Each row below holds a small network's activations on one input, seen along a few directions.
Each table varies a few parts of the input and shows all the possible inputs, shuffled.
A made-up example of a description, with smaller parts first: one of 8 places around a ring, together with either a single point or one of 11 places along a line or (one of 3 separate values, together with one of 4 places along a line).
Shared parts are said once, and a part with two or three values counts as separate values.

Other details of the inputs vary at random and push rows far along two fixed directions, the same in every table; ignore that.
To show where, the next rows are all for the same input, with only those details redrawn:
[-23, -14, -42,  -5,  37,  11,  -5,   2, -19,  -2,  -9, -14, -10,  34]
[-43,  -5, -22,  -5,  31,   2, -13,   6, -11,  16,   5, -14, -18,  22]
[-62,  46,  84,  -8, -40, -32, -19,  14,  58,  75,  44,  21, -18, -33]
[-44,  10,   9,  -6,   9,  -7, -13,   8,  10,  31,  14,  -3, -16,   8]
[-44,   6,   2,  -6,  15,  -4, -14,   6,   4,  27,  12,  -5, -17,  11]
[-18,  20,  30,  -7, -18, -10,  -2,   5,  34,  29,  11,  19,  -3,  -1]
[  6, -20, -54,  -6,  34,  18,   7,  -1, -17, -21, -24,  -6,   3,  44]

Rows:
row 1: [-10, -15, -13,  11,  12, -14, -18,   1,  -5,  15,  12, -12, -23, -20]
row 2: [  0, -13, -21,  -1,  34,  24,   6,  -8, -44, -34, -14, -23,   6,  14]
row 3: [-14, -10, -22,  16,   6, -11, -21,   4,  -4,   9,  13, -13, -18, -21]
row 4: [ -3,  17,  43,  -2, -22,   0,   1,   2,  -3,  -4,   7,   3,   7,  -9]
row 5: [-34,  -1,   8,   1,  24,  14, -12,   6, -42,  -3,   9, -33, -11,   5]
row 6: [ 72,  10,  11, -11, -45,   6,  39,  -1,  55, -23, -34,  55,  42,  17]
row 7: [ 54,  14,  21,  -5, -26,   6,  28, -10,   5, -34, -23,  17,  28,   5]
row 8: [-24,  -8,  -2,  -1,  27,  16,  -8,   1, -46, -13,   4, -24,  -3,   6]
row 9: [  7,  -9, -21,  -1,  22,  15,   4,  -4, -49, -31, -16, -21,   2,  24]
row 10: [ 14, -31, -61,   6,  19,   2,  -2,  -6, -26, -18,  -5, -19,  -7,  -1]
row 11: [-11, -13, -23,  11,   6, -12, -15,   0,  -6,  11,  13, -13, -24, -22]
row 12: [-30, -12, -40,  -6,  40,   9,  -8,   3, -19,   2,  -6, -15, -12,  33]
row 13: [-36,  25,  62,   0, -18,  -4, -12,   4,  -4,  30,  24,  -5,  -2, -29]
row 14: [-18, -15, -13,   7,  14, -20, -19,   0, -10,  21,  17, -20, -19, -22]
row 15: [ 90, -12, -12,  13, -34,  -2,  20,  -8,  33, -33, -26,  36,  31, -10]
row 16: [-30,  34,  75,  -1, -23,  -8,  -7,   5,  13,  25,  27,  -4,  -5, -32]
row 17: [ 22,   4,  16,   5, -37, -22,   3,  -2,  32,  15,  13,  16,   3, -37]
row 18: [ 58,   6,   2,  -9, -31,   9,  30,  -4,  42, -19, -26,  43,  32,  22]
row 19: [ 89, -15, -15,   2, -37,  -3,  28, -11,  29, -31, -23,  32,  32, -11]
row 20: [ 62,  11,  22,  -3, -29,  14,  31, -11,  12, -45, -27,  23,  35,   5]
row 21: [-16,  17,  43,  16, -40, -34, -13,   4,  43,  41,  35,  17, -14, -49]
row 22: [  8, -12, -26,   1,  33,  26,   8, -10, -44, -32, -20, -24,  10,  15]
What is each input in this table made of?
> either one of 3 separate values or one of 9 places around a ring or (one of 2 separate values, together with one of 5 places along a line)
Start at row 13 and move only the place on the line of 5, one step at a time. The first step leads to row 8. Which rows follow, in order?
> row 5, row 4, row 9

Rows:
row 23: [ 30,  -2,   9,  -7, -10,  15,  15,   1,  -8, -30,  -7,   1,  23,   1]
row 24: [ 41,  33,  56, -16, -42,  -4,  34,  -9,  52,  -5, -14,  42,  33,   1]
row 25: [ 50,  -5, -28, -17,  16,  24,  32,  -7, -10, -46, -48,   7,  25,  51]
row 26: [ -5, -32, -59,  18,  68,  28, -12,  -4, -80, -51, -27, -44, -12,  34]
row 27: [-26,  36,  68, -11, -46, -13,   4,   5,  39,  39,  23,  32,  11, -16]
row 28: [ 42,  -6,   1,  -2,  -7,  17,  16,   6,   9, -34, -22,  18,  22,  32]
row 29: [  3, -20, -32,   2,   7, -13, -15,   5,  18,  25,   4,   5, -13,   0]
row 30: [-50, -40, -69,   7,  59,  -6, -32,   0, -24,  27,  13, -31, -34,   3]
row 31: [ 20,  13,  53,  -6, -33,  -2,   8,   2,   8,  -6,   8,  16,  14, -14]
row 32: [-111,   -7,  -30,   15,   49,  -36,  -66,   21,  -20,   58,   43,  -48,
  -78,   -7]
row 33: [-22,  33,  85,  -5, -44,  -8,  -2,  10,  41,  31,  34,  20,   2, -36]
row 34: [ 90, -31, -54, -17,  23,  34,  46, -27, -42, -82, -62,   0,  40,  52]
row 35: [-14,  44,  88,  12, -46, -11, -12,   7,  33,  27,  22,  14,   4, -49]
row 36: [ 11,  10,   7, -12, -19,   7,  13,   4,   6,  -1, -12,  19,  17,  25]
row 37: [ 28,   9,   4, -17,  -2,  15,  31, -11,   2, -22, -22,   6,  21,  17]
row 38: [ 21,  20,  37,  10, -63, -37,   0,   2,  59,  25,  20,  24,   0, -52]
row 39: [ 24,   9,  15,  17,  -2,  16,   5,  -1,  16, -24, -17,  21,  19,   9]
row 40: [ 41,  -4, -11,  17,  10,  31,  14,  -5,  -6, -46, -29,  10,  21,  12]
row 41: [ 12,   8,  20,  12, -41, -40,  -6,   0,  30,  20,  19,  16, -13, -37]
row 42: [  4, -18, -11,   4,  -2, -24, -10,  -3,   2,  29,  14,  -1, -10, -29]
row 43: [-99,  -8, -35,  17,  48, -31, -53,  13, -13,  46,  42, -39, -66, -13]
row 44: [-11,  17,  26, -14, -28,  -1,   8,  -1,  -4,  13,  12,   0,  12, -10]
row 45: [-27,  33,  85,  -2, -38, -12,  -4,  11,  47,  33,  31,  26,   5, -25]
row 46: [-108,  -11,  -36,   14,   47,  -25,  -51,   12,  -26,   52,   48,  -54,
  -72,  -25]
row 47: [-28, -14, -41, -16,  57,  17,   2, -11, -62, -21, -13, -53,  -8,  28]
row 48: [  56,  -52, -101,    3,   33,   15,   14,  -12,  -29,  -35,  -31,  -14,
   14,   15]
row 49: [-69,  -5, -10,  -8,  30,   1, -22,   1, -65,  22,  20, -41, -27,   8]
row 50: [ 52, -23, -37,   1, -12,   4,  18,  -9,  28,  -5, -13,  21,  15, -11]
row 51: [ 20,  14,  19,  15,  -4,  13,  -2,   7,  13, -16, -18,  18,  12,  14]
row 52: [ 25,  -2, -19, -13,  -9,  24,  28,  -6, -11, -25, -19,   9,  25,  22]
What is each input in this table made of?
> one of 5 places along a line, together with either one of 2 separate values or one of 4 places along a line
Changing only the place on the line of 5 turns row 43 into row 41. The same change can be made to row 27. Which row results?
> row 49
Which other rows does row 46 become when the choice among 2 separate values takes its other values? List them by row number.
> row 50
List by row number the other rows that have the place on the line of 5 in common with row 38.
> row 23, row 35, row 44, row 47, row 48
Which other rows does row 37 become when the place on the line of 5 takes its other values? List them by row number.
> row 24, row 25, row 34, row 47

Rows:
row 53: [ 43, -32, -63,  15,  36,  -5,   3, -17, -48, -51, -36, -15,   3,  21]
row 54: [-44,  38,  96,   6,   5,  25,  -7,  15,  -2,  19,  16,  -1,  14, -11]
row 55: [ 60,  -6,  20,  -5, -33,   0,  23,   2,  35,  12,  -6,  36,  33, -12]
row 56: [-18, -41, -69,   6,  40,  25,  -6,  10, -46,  -1,   2, -29,   1,  17]
row 57: [ 62,   6,  10,  14, -63,  -8,   9,   7,  18, -15,  -5,  31,  27, -21]
row 58: [-56,   1, -32,   5,  55, -14, -27,  12,  -7,  15,   2, -42, -50,  25]
row 59: [-26, -33, -67,   0,  37,   9, -13,  12, -32, -13,  -7, -18, -22,  51]
row 60: [-61,  46,  91,   2,  -5,  12, -17,  30,   6,   6,   5,   9,  -9,  19]
row 61: [ 44,  34,  72,  23, -31,  26,   9,  -6,  -5, -45, -15,  20,  35,  14]
row 62: [ 53, -28, -36,   2,  -6,  11,  24, -12,   0, -56, -16,  15,  29,  -2]
row 63: [-36,  -6, -42, -38,  30,  13,  22,  -9, -61, -22, -16, -46, -13,  59]
row 64: [-30,  11,  47,   3,   1, -28,  -4,  -6,  26,  47,  24,   5,  -4, -35]
row 65: [ 71,   5,  20,   7, -51, -17,   7,   1,  18,  -9, -11,  31,  19, -18]
row 66: [ 24,  -6, -16, -42,   6,  16,  40, -19, -50, -42, -11, -25,  20,  17]
row 67: [-74,  -8, -39,   6,  40, -16, -21,  10, -20,   8,  16, -24, -33,  26]
row 68: [-47, -17, -30,  13,  40,  12, -17,  -2, -37,  -4,  23, -29, -41, -18]
row 69: [-33,  17,  33, -13, -12, -18, -24,   8,  27,  61,  28,  13,  -9, -14]
row 70: [-22,  21,  42,   6,   1, -18,  -9,   1,  39,  46,  16, -12, -14, -39]
row 71: [-33,  13,  41,  -8, -13, -31, -20,  14,  32,  48,  23,  13, -32,   5]
row 72: [-14, -13, -64,  -2,  68,  12, -14,  -8, -19,  -6, -25, -34, -18,  27]
row 73: [-22,  -1,  47,  -4,  -6, -18, -12,   4,  19,  60,  23,   4, -11, -29]
row 74: [ 62,  20,  13,  22, -53, -11,  12,  -1,  34, -24, -16,  18,  20, -30]
row 75: [ 44, -56, -59,  -7,  39,  18,   3, -11, -39, -43, -22, -16,  -2,  21]
row 76: [-51, -31, -32,   4,  36,  10, -20,   7, -36,  29,  17, -32, -18,  -1]
row 77: [ 61,   5, -18, -26, -19,   8,  47, -22, -51, -53, -38, -11,  33,  24]
row 78: [-11,   9,  46,   8, -25, -35, -29,   1,   2,  39,  20,  -1, -25, -34]
row 79: [-43,  13,  30,  -9, -24, -10, -23,   6,  27,  56,  27,  16,  -6, -17]
row 80: [-16,   0,  39,  -6, -16, -20, -20,  12,  14,  34,  40,  -2, -17, -38]
row 81: [ 72, -18, -30,   1,  12,  10,  19, -12,  13, -52, -27,  -4,  11,  -2]
row 82: [ 39, -12, -34,  -8,  19,   2,  17, -21,  11, -21, -32,  22,  25,  24]
row 83: [-46,  31,  30,   5, -16,  -3, -11,  -6,  31,  48,  23,  22, -20, -25]
row 84: [-32,  21,  31,  12, -15,  -8,  -8,   8,  37,  39,  23, -10,  -6, -43]
row 85: [ 37,  -1, -48,   0,   4,  22,  14,  -8,  23, -27, -34,   8,  23,  18]
row 86: [-46, -29, -38,   2,  26,   7, -28,  15, -40,   5,  32, -36, -24, -11]
row 87: [ 21,  12,  16,  -9,  26,  56,  11,   8, -23, -52, -50,  17,  39,  44]
row 88: [ 38,  14,  24,  -4, -28, -28,  22,  -5,  55,  -8, -12,  46,  14,  15]
row 89: [ 34, -54, -70,  -1,  25,  27,   5,  -5, -39, -49, -17, -15,   7,  18]
row 90: [-67,   2, -41,   9,  41,  -7, -26,  17,  -7,   9,  10, -40, -43,  21]
row 91: [-48,  30,  30,  12, -20, -16,  -6,   8,  34,  33,  24,  20, -35,  -8]
row 92: [ 64, -29, -25,  -3,  11,   1,  23, -18,   1, -50, -20,  12,  21,   2]
row 93: [ 46,   8,  16,  -9, -39, -14,  15,  13,  48,   1,  -6,  43,  12,  21]
row 94: [ 41,   1,  16,   6, -38,  -3,  31,  -9,  42,  -5,  -5,  38,  42, -20]
row 95: [-39, -21, -32,  17,  19,  -8, -35,   7, -53,   9,  11, -36, -31,  -7]
row 96: [ 39,   7,   3,  -9, -49,   9,  13,   4,  43,   9,  -3,  45,  36,   2]
row 97: [-25,  17,  31,   7, -19, -13, -16,   9,  31,  16,  32, -13, -17, -51]
row 98: [ 29, -12, -44,  -2,   2,  12,  18, -16,  10, -27, -26,  25,  34,  22]
row 99: [-51, -19, -27, -12,  52,  -2, -33,  -1, -29,  40,   6, -23, -30,  19]
row 100: [-36,  18,  36,  15, -13,  -1,   1,  -2,  22,  43,  26,  12, -16, -41]
row 101: [-24,  27,  36,  27, -30, -20, -14,  -3,   3,  23,  23,   8, -28, -46]
row 102: [ 28,  29,  30, -49, -44,   9,  46, -21,   8,  -2, -19,  17,  40,  13]
row 103: [-61,   4,  33,  12,  56,  37, -27,   4, -60, -22,  22, -45, -12,  19]
row 104: [-46, -11, -32,  22,  27, -19, -28,   0, -48,  -2,  11, -36, -24, -12]
row 105: [ 38,  19,  36, -39, -39,   8,  57, -18,   1,  -4, -13,   8,  45,   0]
row 106: [ 37, -18, -51,  -2, -12,  11,  16,  14,   7, -32, -16,  21,  15,  46]
row 107: [ 71,  20,  24,  16, -40, -20,  10,  -8,  35, -19, -23,  18,  11, -26]
Changing only one part turns row 60 into row 54. The same change can be made to row 58. Which row results?
> row 70
What is each input in this table made of?
> one of 5 places along a line, together with either one of 2 separate values or one of 9 places around a ring
Start at row 100 and move only the place on the ring of 9, one step at a time. The first step leads to row 94. Which rows follow, in order?
> row 56, row 76, row 55, row 73, row 64, row 70, row 84
Which other rows does row 82 become when the place on the line of 5 takes its other values? List them by row number.
> row 53, row 64, row 88, row 92
Which other rows does row 54 become when the choice among 2 separate values takes its other values? List them by row number.
> row 105
